Read these off the array that follows.
1) Report the 4th entry in reading order.
2) Report the top-right entry.
3) Report the 2nd entry, reading row by row.
4) Report the 3rd largest entry.
5) Report the entry directly above 128.
6) Report the bottom-right entry.
7) Report the entry in the bottom-left corner.
8) Report the first entry of the largest entry's row.
[[130 121 141 122 145 102 131 107]
 [134 127 129 140 131 142 125 144]
 [119 112 138 146 105 148 114 117]
 [117 106 109 132 111 125 125 123]
 [125 112 121 145 115 152 119 130]
 [141 139 119 134 132 132 130 142]
 [119 134 118 141 142 137 141 136]
 [131 134 130 134 154 149 127 124]
 [103 135 122 123 132 118 110 133]
 [122 133 123 126 129 130 102 128]
 [109 138 110 117 122 130 123 127]
 [109 126 132 123 118 120 117 144]]
1) 122
2) 107
3) 121
4) 149
5) 133
6) 144
7) 109
8) 131

Questions about the matrix below. Indices start at 1.
1) The entry just left of 148?
2) The top entry of the column that holds the largest entry?
3) The entry at row 1, column 3?
4) The entry just left of the smallest entry?
5) The entry directly above 123?
[[150 108 138 125]
 [130 130 124 135]
 [126 129 129 122]
 [132 126 130 124]
 [133 119 141 117]
 [126 138 112 140]
 [132 133 127 122]
 [131 133 127 122]
 [139 109 148 117]
 [109 121 133 151]
 [132 127 123 127]
 [125 135 121 134]
 [117 138 121 131]
 [130 129 126 129]]
1) 109
2) 125
3) 138
4) 150
5) 133

Read these off the row that follows.
1) Find the 3rd entry from the end.
2) Find the third largest entry.
3) Find the last entry.
4) Find the entry just left of the largest entry.
[133 135 122 119 124 147 106 126 125 120 122 128 127 121]
1) 128
2) 133
3) 121
4) 124

Read these off the grid that follows. Indices start at 1.
1) The entry at row 1, column 3?
2) The top-right entry?
3) The entry at row 1, column 1?
4) The entry in row 3 and column 1?
5) The entry in the bottom-left corner?
6) The entry in row 2 and column 1?
[[110 119 147 115]
 [132 148 110 119]
 [132 105 110 132]
 [105 110 132 148]]
1) 147
2) 115
3) 110
4) 132
5) 105
6) 132

x =
[[123 146 142 102 149 107 143]
 [151 119 109 125 121 136 110]
 [150 122 111 121 125 132 112]
 [127 146 140 103 149 107 140]
 [150 122 111 120 124 132 112]
 [125 144 139 105 147 110 140]
 [149 122 111 121 125 132 112]
 [149 122 111 121 125 132 112]
 [123 147 142 101 150 106 143]
 [151 119 109 125 121 136 110]
 [125 144 139 106 147 110 139]
 [151 119 109 125 121 136 110]
 [151 119 109 125 121 136 110]
 [149 122 111 121 125 132 113]
 [151 119 109 125 120 136 110]
 [125 144 139 106 146 110 139]]
Indices start at 1.
The entry in row 3 and column 1 -> 150
Find the entry in row 1 and column 3.
A: 142
The entry in row 3 and column 3 -> 111
Find the entry at row 2, column 1.
A: 151
The bottom-left entry is 125
The entry just right of the smallest entry is 150
Find the entry in row 1 and column 1.
A: 123
The entry at row 1, column 2 -> 146
Find the entry directly below 127.
A: 150
The minimum -> 101
Find the top-right entry.
A: 143
The entry at row 3, column 2 is 122
The entry in row 2 and column 2 is 119
The entry directly above the smallest entry: 121
The top entry of the column that holds the smallest entry is 102
Find the entry in the bottom-right corner.
A: 139

B = [137 154 138 127 136 125 136 110]
The second-last entry? 136
The first entry from the left? 137

[114 151 151 112 151 114 151 146 151 113 112 113]
The first entry from the left -> 114
The fourth-last entry: 151
The 3rd entry from the right is 113
The first entry from the right is 113

array([[130, 129, 130, 128, 125, 121, 115, 121, 127, 129, 147, 132, 135,
        132],
       [128, 127, 119, 127, 125, 125, 130, 136, 155, 130, 144, 129, 125,
        121],
       [127, 127, 118, 127, 127, 130, 138, 141, 155, 130, 131, 127, 121,
        119],
       [129, 128, 124, 127, 124, 122, 121, 129, 144, 130, 150, 131, 131,
        126],
       [130, 129, 135, 128, 127, 123, 114, 116, 111, 128, 138, 131, 137,
        136],
       [129, 129, 138, 129, 129, 126, 118, 115, 101, 126, 125, 130, 135,
        138],
       [129, 128, 124, 127, 124, 122, 122, 129, 145, 130, 150, 131, 131,
        126],
       [130, 129, 130, 128, 125, 121, 116, 121, 128, 129, 148, 132, 135,
        131],
       [128, 127, 119, 127, 124, 125, 130, 136, 155, 130, 144, 129, 125,
        121],
       [128, 129, 137, 129, 131, 131, 126, 119, 101, 126, 113, 127, 131,
        135],
       [126, 127, 121, 128, 129, 133, 142, 140, 145, 128, 118, 125, 119,
        120],
       [126, 127, 126, 128, 131, 135, 141, 135, 128, 127, 108, 124, 121,
        124],
       [127, 128, 132, 129, 132, 134, 134, 127, 111, 126, 106, 125, 125,
        130],
       [130, 129, 135, 128, 127, 123, 114, 116, 111, 128, 138, 131, 137,
        136],
       [128, 129, 137, 129, 132, 131, 126, 120, 101, 126, 112, 127, 131,
        135],
       [129, 129, 138, 129, 129, 126, 118, 115, 100, 126, 124, 129, 135,
        138]])
The entry just left of 113 is 126
The entry just right of the smallest entry -> 126
What is the entry just left of the smallest entry?
Answer: 115

Questions about the matrix below.
1) Find the fifth entry from the end, reading row by row.
2) Find the 3rd entry in reading order.
3) Find the entry directly below 156.
4) Find the top-right entry.
5) Find the top-left entry.
6) Find the second largest entry.
7) Find the 3rd entry on the diagonal from the top-right corner.
8) Find the bottom entry of the column that holds the smallest entry.
[[133 139 132 144 120 136]
 [123 120 138 137 124 127]
 [130 126 123 132 129 124]
 [120 140 131 130 123 133]
 [133 137 133 125 121 123]
 [132 132 123 127 108 118]
 [122 121 132 149 129 120]
 [134 135 128 123 123 117]
 [128 127 135 137 124 148]
 [127 126 123 156 131 125]
 [129 125 127 137 117 116]
 [127 129 129 146 114 121]]
1) 129
2) 132
3) 137
4) 136
5) 133
6) 149
7) 132
8) 114

M =
116  146  143  102  151  106  144  114  105
141  135  125  110  140  116  125  130  110
115  146  144  101  152  105  145  113  104
115  145  143  103  150  106  144  114  106
118  122  131  142  118  138  130  127  141
141  136  125  109  141  115  125  129  108
115  119  131  148  114  142  130  127  149
114  146  145  103  151  105  145  113  106
Report the entry directly below 108.
Answer: 149
Report the top-right entry.
Answer: 105
Report the entry just right of 150.
Answer: 106
The entry in the top-left corner -> 116
The last entry, reading row by row is 106
The entry just right of the largest entry is 105
The entry just left of the smallest entry is 144
Report the entry just right of 109.
Answer: 141
The first entry in the row that holds the smallest entry is 115
The entry just right of the smallest entry: 152
The fourth entry from the end, reading row by row: 105
Report the entry directly below the largest entry.
Answer: 150
The entry just left of 135 -> 141
The smallest entry in the last row -> 103
The entry just right of 129 is 108
The largest entry in the last row is 151
The entry just left of the largest entry is 101
The entry just right of 136 -> 125
The top entry of the column that holds the largest entry: 151
The smallest entry in the first column is 114
Report the second entry, reading row by row.
Answer: 146
The smallest entry in the last column is 104

Questions about the table below.
1) Find the smallest entry in the last row.
2) Find the last entry, reading row by row.
3) Find the fourth entry, reading row by row.
4) Find the fifth entry from the end, reading row by row.
5) Find the entry directly above the largest entry.
6) Find the 3rd entry in reading order.
7) Find the entry just right of 117.
8) Find the 1st entry, reading row by row.
111,120,137,127
102,129,133,130
117,126,132,130
109,129,132,130
102,118,140,130
111,131,132,132
104,120,138,131
99,132,137,134
109,132,130,132
114,126,138,129
101,116,141,127
101,131,138,133
112,130,130,138
112,122,135,125
1) 112
2) 125
3) 127
4) 138
5) 138
6) 137
7) 126
8) 111

Read these off the array that follows. Rows and columns are numbered from 1.
1) What is the entry in the bottom-left corner?
2) What is the top-right entry?
3) What is the bottom-right entry?
4) What is the entry directly below the largest entry?
5) What is the entry directly below 145?
6) What is the top-left entry?
7) What is the entry just right of 156?
8) What is the entry in row 1 and column 2?
[[145, 108, 147, 108, 107, 108, 148, 144, 150, 107, 144, 108],
 [135, 120, 103, 120, 156, 121, 101, 134, 99, 157, 134, 121],
 [143, 109, 147, 110, 108, 110, 148, 143, 149, 107, 143, 110]]
1) 143
2) 108
3) 110
4) 107
5) 135
6) 145
7) 121
8) 108
